These are the activations of a small neural network, seen along a few directions. Each row is one input.
In each table, some parts of the input vary, and every possible input appears once, in random order.
Descriptions start from the smaller parts, as in this example, which fits no table here: one of 2 separate values, together with either a single point or one of 11 places along a line or (one of 5 places around a ring, together with one of 6 places along a line).
Shared parts are said once, and a part with two or three values counts as separate values.

Other details of the inputs vary at random and push rows far along two fixed directions, the same in every table; ignore that.

Rows:
r1: 34 -31 -5 23 -4 -12 -40 -31 -11 50 33 2 27
r2: -11 -4 27 18 -11 12 -10 -10 -41 24 -24 -28 6
r3: 16 -9 -32 -19 -3 -26 11 0 36 -6 29 -8 7
r4: -25 32 18 -16 11 3 39 21 18 -25 -29 4 -20
r5: -28 13 -2 -19 8 9 37 17 2 -40 -37 2 -22
r6: -9 4 54 17 -6 18 -10 -11 -27 17 -7 -9 -9
r7: -36 -9 38 7 5 24 -10 -22 -36 5 2 -3 -3
r8: -18 27 -1 -16 -6 5 35 39 3 -16 -44 -14 -15
r9: -22 27 -5 -14 7 3 33 33 0 -22 -44 -5 -16
r10: 33 8 -32 -2 -1 -11 0 25 37 5 16 13 7
r11: -17 -8 43 16 -8 14 1 -19 -35 13 1 -31 -3
r12: 7 2 -51 -14 -1 -13 -12 9 24 -7 10 23 10
r13: 7 -11 -43 -13 -6 -11 -6 4 27 -24 17 22 9
r14: -34 20 6 -23 19 11 39 17 9 -34 -21 -2 -25
r15: 27 -8 -37 -4 -2 -16 -5 16 25 -28 17 12 2
r16: -18 -7 46 9 -5 3 1 -30 -26 27 -10 -15 -1
r17: 20 0 -28 -8 10 -14 -3 16 33 -22 33 8 -2
r18: 23 9 -40 -7 18 -8 -3 8 29 -3 15 30 3
r19: 34 -22 8 29 -12 -9 -48 -34 0 35 44 -1 18
r20: -24 5 1 -28 -9 -7 53 12 5 -25 -40 -21 -6
r21: -23 22 14 -19 -1 7 44 31 11 -27 -17 -18 -22
r22: 33 -34 -13 17 -11 -15 -50 -29 -19 40 25 -8 28
r23: 28 4 -37 0 -3 -18 7 13 39 11 14 3 13
r24: 15 -20 4 18 0 1 -56 -38 -4 25 45 27 19
r25: -17 -1 22 14 9 20 -18 -15 -48 11 -23 0 -9
r26: -6 -13 40 19 -16 19 -9 -5 -45 1 -13 -18 -6
r27: -20 4 46 11 14 22 -12 -25 -30 8 -10 7 -11
r28: -9 -15 35 18 -17 12 -2 -17 -41 6 -15 -27 3
r29: 10 7 -42 -10 7 -9 -2 6 32 1 17 33 13
r30: 30 9 -36 -1 12 -13 -2 20 32 -1 16 23 7
Each input here is: one of 5 places around a ring, together with one of 6 places along a line.
Q: Changing only the place on the ring of 5 turns r30 into r17. The same change can be made to r29. Which row results?
A: r7
Q: Start at r2 and move only the place on the ring of 5, one step at a time. The first step leads to r23. Which rows follow, in order?
A: r19, r11, r28
Q: Change only the place on the line of 6 in r19. List by row number the other rows that result.
A: r4, r6, r16, r24, r27

Rows:
r31: 14 -30 7 26 -7 5 -40 -17 -44 17 26 -2 13
r32: -16 20 -25 -22 -9 -3 20 24 19 -13 -29 4 2
r33: -20 -1 37 4 4 8 15 -19 -26 5 -15 -29 -12
r34: 4 16 -14 -14 -11 0 27 27 19 -25 -23 -2 -10
r35: 29 -18 -30 -8 -12 -16 -20 -5 21 -13 35 -5 6
r36: -29 1 42 4 -19 15 7 -8 -21 4 -19 -11 3
r37: -20 -2 44 12 -14 11 6 4 -30 -7 -15 -16 -7
r38: -7 28 -15 -13 -8 0 33 22 30 0 -18 1 -2
r39: 28 8 -30 9 9 -8 -27 -9 27 -4 29 42 6
r40: 39 -5 -38 2 6 -13 -24 11 18 5 23 -3 10
r41: -14 18 -23 -21 -2 -11 21 24 19 -13 -34 7 1
r42: -10 22 -17 -16 -18 -1 28 21 26 -12 -24 8 -1
r43: -16 14 -23 -20 11 -9 40 18 22 -5 -16 -1 2
r44: 34 -8 -18 9 -4 -19 -15 12 27 0 43 -2 9
r45: 21 -28 9 26 9 3 -32 -32 -35 28 23 -8 14
r46: -4 11 -21 -19 11 -1 38 24 14 -19 -11 -14 -6
r47: 38 -11 -30 1 -12 -17 -16 -3 25 8 16 20 10
r48: -13 4 -12 -29 -6 -14 35 6 25 -20 -15 -6 -11
r49: -8 5 -23 -21 4 -8 35 14 13 -28 -22 0 -4
r50: 26 3 -31 -8 22 -6 -35 9 19 2 33 36 1
r51: -14 6 27 11 11 12 5 -4 -35 12 -33 -19 -7
r52: -24 10 27 8 7 11 3 -2 -30 24 -34 -12 0
r53: -27 -2 44 5 -12 8 7 -9 -21 5 -24 -8 2
r54: -13 1 47 11 3 9 14 -9 -21 4 -17 -23 -6
r55: -19 12 -5 -13 9 9 22 20 33 -38 -4 14 -15
r56: -24 4 47 9 -2 9 13 -8 -17 16 -17 -16 1
r57: 15 -29 20 18 -1 -3 -32 -40 -22 36 30 -13 7
r58: -21 6 33 10 -13 13 6 -7 -27 14 -34 0 -1
r59: 4 -18 9 27 17 11 -44 -40 -36 15 29 24 13
r60: 21 -13 17 32 -6 3 -38 -25 -22 46 17 3 16
r61: 1 25 -12 -5 -2 -4 32 36 20 -12 -13 -5 -13
r62: 17 -30 10 22 8 2 -29 -33 -32 39 23 -3 15
r63: 20 -26 19 21 -3 4 -38 -31 -27 23 36 -23 6
r64: -31 3 24 4 2 20 15 -9 -32 19 -18 -15 4
r65: 3 16 -14 -13 -7 -7 30 18 21 -23 -28 4 -9
r66: 21 -15 9 32 2 3 -47 -8 -38 32 21 -9 9
r67: -11 16 -11 -17 0 -11 35 24 22 -20 0 -19 -15
r68: 45 -3 -30 7 -3 -10 -17 8 25 6 28 2 7
r69: 40 -11 -19 3 -2 -15 -15 5 30 -3 39 -6 11
r70: 31 -20 -39 -4 -3 -11 -17 2 11 -10 28 4 13
r71: -2 9 -3 -19 -9 -5 29 24 25 -34 -13 -10 -7
r72: 20 -5 -21 -14 14 -10 -26 -7 27 -4 51 25 -4
r73: 21 -10 -30 -5 -2 -24 -14 -10 33 12 37 0 13
r74: 2 -32 5 27 12 24 -48 -28 -35 12 30 16 7
r75: -31 4 34 -4 24 26 5 -5 -37 3 -8 11 -14
r76: -14 6 34 16 -15 16 4 7 -36 2 -25 -9 -11
r77: -6 12 -22 -23 1 -11 25 21 18 -13 -34 5 -5
r78: 35 -11 -40 0 -1 -20 -27 1 16 -4 12 11 12
r79: 13 -16 -31 -1 6 -2 -29 -10 27 -16 43 18 -2
r80: -7 17 -22 -14 -4 -7 19 37 9 -24 -24 -2 -8
r81: -13 19 -15 -8 8 15 18 22 25 -28 -15 22 -19
r82: -18 31 -21 -15 22 -1 16 15 19 -27 -21 26 -9
r83: -18 26 -1 -13 13 -3 25 9 32 -34 -5 23 -9
r84: -35 -1 32 -3 -18 14 7 -17 -26 5 -17 -17 -2
r85: 26 1 -42 0 -2 -13 -24 5 25 19 22 7 19
r86: 12 -29 17 23 -16 -1 -43 -25 -34 14 33 -12 6
r87: -23 -7 35 1 -7 7 9 -20 -30 -6 -21 -21 -11
r88: -20 17 44 3 14 28 -1 0 -28 8 -14 18 -21
r89: -33 -4 34 -2 -11 6 7 -18 -26 5 -21 -14 -4
r90: 6 22 -13 -9 4 -7 36 20 26 -12 -23 -4 -11
r91: -37 11 36 4 12 15 3 -27 -24 -9 -9 5 -13
r92: -20 11 -25 -24 -7 -2 33 17 17 -17 -18 3 4
r93: 35 -13 -18 0 0 -22 -9 -3 36 11 33 4 12
r94: -32 3 23 10 15 32 -12 -1 -33 -5 -26 7 -15
r95: -26 10 55 0 15 23 1 -4 -22 -1 -3 10 -17
r96: 41 -5 -29 4 -1 -17 -11 -1 30 20 22 13 9
r97: 27 -23 -39 -6 0 -18 -12 -7 16 3 22 15 15
r98: 36 -11 -39 -1 -5 -13 -29 9 13 -6 16 5 11
r99: -16 -5 45 8 -8 9 9 -11 -25 -7 -23 -15 -5
r100: -19 -7 45 3 -9 8 12 -12 -22 4 -24 -10 -4
r101: 19 -7 -31 -6 -9 -16 -15 -10 32 12 40 -3 14
r102: -26 7 44 8 -9 16 12 -7 -17 15 -13 -19 2
r103: -18 8 -23 -23 0 -9 34 16 17 -16 -22 7 3
r104: 17 -25 9 30 3 5 -35 -16 -40 28 32 -10 12
r105: -4 18 -20 -19 12 -10 32 23 22 -2 -28 -2 -7
Q: Changing only one part turns r44 into r67. The same change can be made to r83. Which row results?
A: r91
Q: Changing only one part turns r46 into r68. The same change can be made to r103. Which row results?
A: r58
Q: What do these inputs look like to the network?
A: one of 5 places around a ring, together with either one of 3 separate values or (one of 2 separate values, together with one of 6 places along a line)
Q: Change only the place on the ring of 5 in r96. List by row number the other rows that result.
A: r57, r62, r93, r105
Q: Start at r80 and move only the place on the line of 6, one step at a time. The first step leads to r98. Which rows follow, in order?
A: r78, r77, r41, r32
Q: Change only the place on the line of 6 in r42. List by row number the other rows that result.
A: r34, r47, r58, r65, r76
Q: Change only the choice among 3 separate values in r72. List by row number the other rows that result.
A: r79, r91

Rows:
r106: 25 -22 14 15 -8 -7 -31 -15 -19 21 24 -24 8
r107: 9 -10 1 21 9 11 -39 -17 -25 20 24 12 14
r108: -15 16 3 -17 7 2 32 8 19 -24 -9 -11 -18
r109: -9 -13 33 6 -9 8 11 1 -36 2 -13 -29 -5
r110: -19 8 4 -21 -6 -1 33 12 13 -31 -11 3 -11
r111: 14 -12 19 15 -5 -1 -35 -25 -14 19 26 10 7
r112: -12 16 1 -12 -17 -6 33 16 21 -15 -21 -23 -5
r113: -6 14 -16 -13 2 -4 24 31 -2 -16 -33 -11 -11
r114: 16 -9 -26 -12 -6 -23 0 -10 27 2 16 -9 12
r115: 19 5 -24 -7 1 -7 -14 5 18 -6 12 27 7
r116: 10 5 -26 -1 11 -8 -5 6 22 4 25 17 7
r117: 16 -18 4 24 4 4 -44 -19 -23 8 12 14 6
r118: -18 18 8 -22 -3 -5 28 8 20 -25 -12 -3 -13
r119: 21 3 -24 1 10 -4 -3 4 24 3 21 16 -1
r120: 14 1 -29 -6 -2 -10 -19 5 14 -12 10 25 1
r121: -15 18 -14 -12 11 8 23 17 5 -24 -24 6 -19
r122: -19 0 -8 -22 -6 -8 42 6 10 -17 -21 -13 -1
r123: 13 0 -28 -10 7 -2 -16 8 20 -2 14 22 7
r124: 16 -8 -43 -6 -1 -17 -11 -1 12 2 0 8 12
r125: 22 2 -24 1 9 -6 -13 7 21 -8 9 22 7
r126: 20 -12 3 22 9 14 -38 -20 -23 19 20 12 6
r127: -13 4 31 18 -14 14 6 -2 -25 24 -25 -13 2
r128: -25 18 1 -18 8 -1 31 11 17 -23 -5 -10 -10
r129: -25 15 -12 -20 6 5 16 20 8 -22 -25 10 -14
r130: 15 -11 16 18 -3 3 -35 -21 -16 25 22 18 9
r131: -7 0 35 9 -2 5 7 0 -31 18 -17 -27 -6
r132: 18 -16 19 24 3 -1 -34 -24 -11 17 24 5 7
r133: -26 1 37 2 3 15 0 -10 -21 11 -9 -6 -8
r134: -17 -1 19 5 2 13 5 -13 -35 20 -34 -8 7
r135: 19 2 -20 -2 8 -8 -3 -1 27 -3 25 8 -3
r136: 8 -5 -16 -14 0 -12 -9 -1 30 -9 27 3 2
r137: 31 -2 -26 0 0 -17 -3 17 18 13 14 0 8
r138: 21 -13 -25 0 -22 -14 0 7 23 -8 19 -6 12
r139: -11 6 24 16 -12 19 0 1 -31 16 -31 -11 5
r140: -15 5 5 -13 2 0 34 13 16 -34 -14 -1 -11
r141: 30 -17 3 22 -1 3 -38 -7 -32 29 12 -5 14
r142: -26 9 -3 -17 5 3 35 14 11 -29 -4 -5 -9
r143: -28 5 17 10 9 19 -7 -5 -37 0 -16 0 -8
r144: -19 -3 29 5 -3 4 10 -20 -26 23 -22 -18 2
r145: -16 2 19 16 -14 15 -5 0 -35 8 -32 -13 -1
r146: 20 -5 -31 -5 0 -18 1 -2 23 18 8 8 15
r147: 18 -4 -12 -3 2 -15 -7 -3 31 -15 22 3 2
r148: -24 23 -1 -14 11 -1 32 14 16 -15 -8 -2 -10
r149: -25 2 34 4 5 18 0 -5 -24 16 -13 3 -6
r150: -14 4 35 15 -17 10 6 -6 -23 18 -22 -22 0
r151: 17 -11 -22 -5 2 -5 1 -1 22 -17 28 5 -2
r152: 21 1 -18 3 8 -11 -6 6 27 -1 15 20 5
r153: -28 -12 35 -1 -3 17 4 -10 -26 -4 -5 -8 -7
Q: What do these inputs look like to the network?
A: one of 6 places along a line, together with either one of 3 separate values or one of 5 places around a ring
Q: Changing only the place on the line of 6 turns r117 into r152. The same change can be made to r121. Which row results?
A: r119
Q: Changing only the place on the line of 6 turns r135 into r151. The same change can be made to r150. Which row results?
A: r138
Q: List by row number the other rows that have the place on the line of 6 in common with r112.
A: r106, r108, r114, r118, r128, r136, r147
Q: Change only the choice among 3 separate values in r150. List by row number the other rows that result.
A: r131, r144
Q: Start at r142 and move only the place on the line of 6, one step at a time. The first step leads to r128. Which rows follow, in order?
A: r148, r116, r107, r143
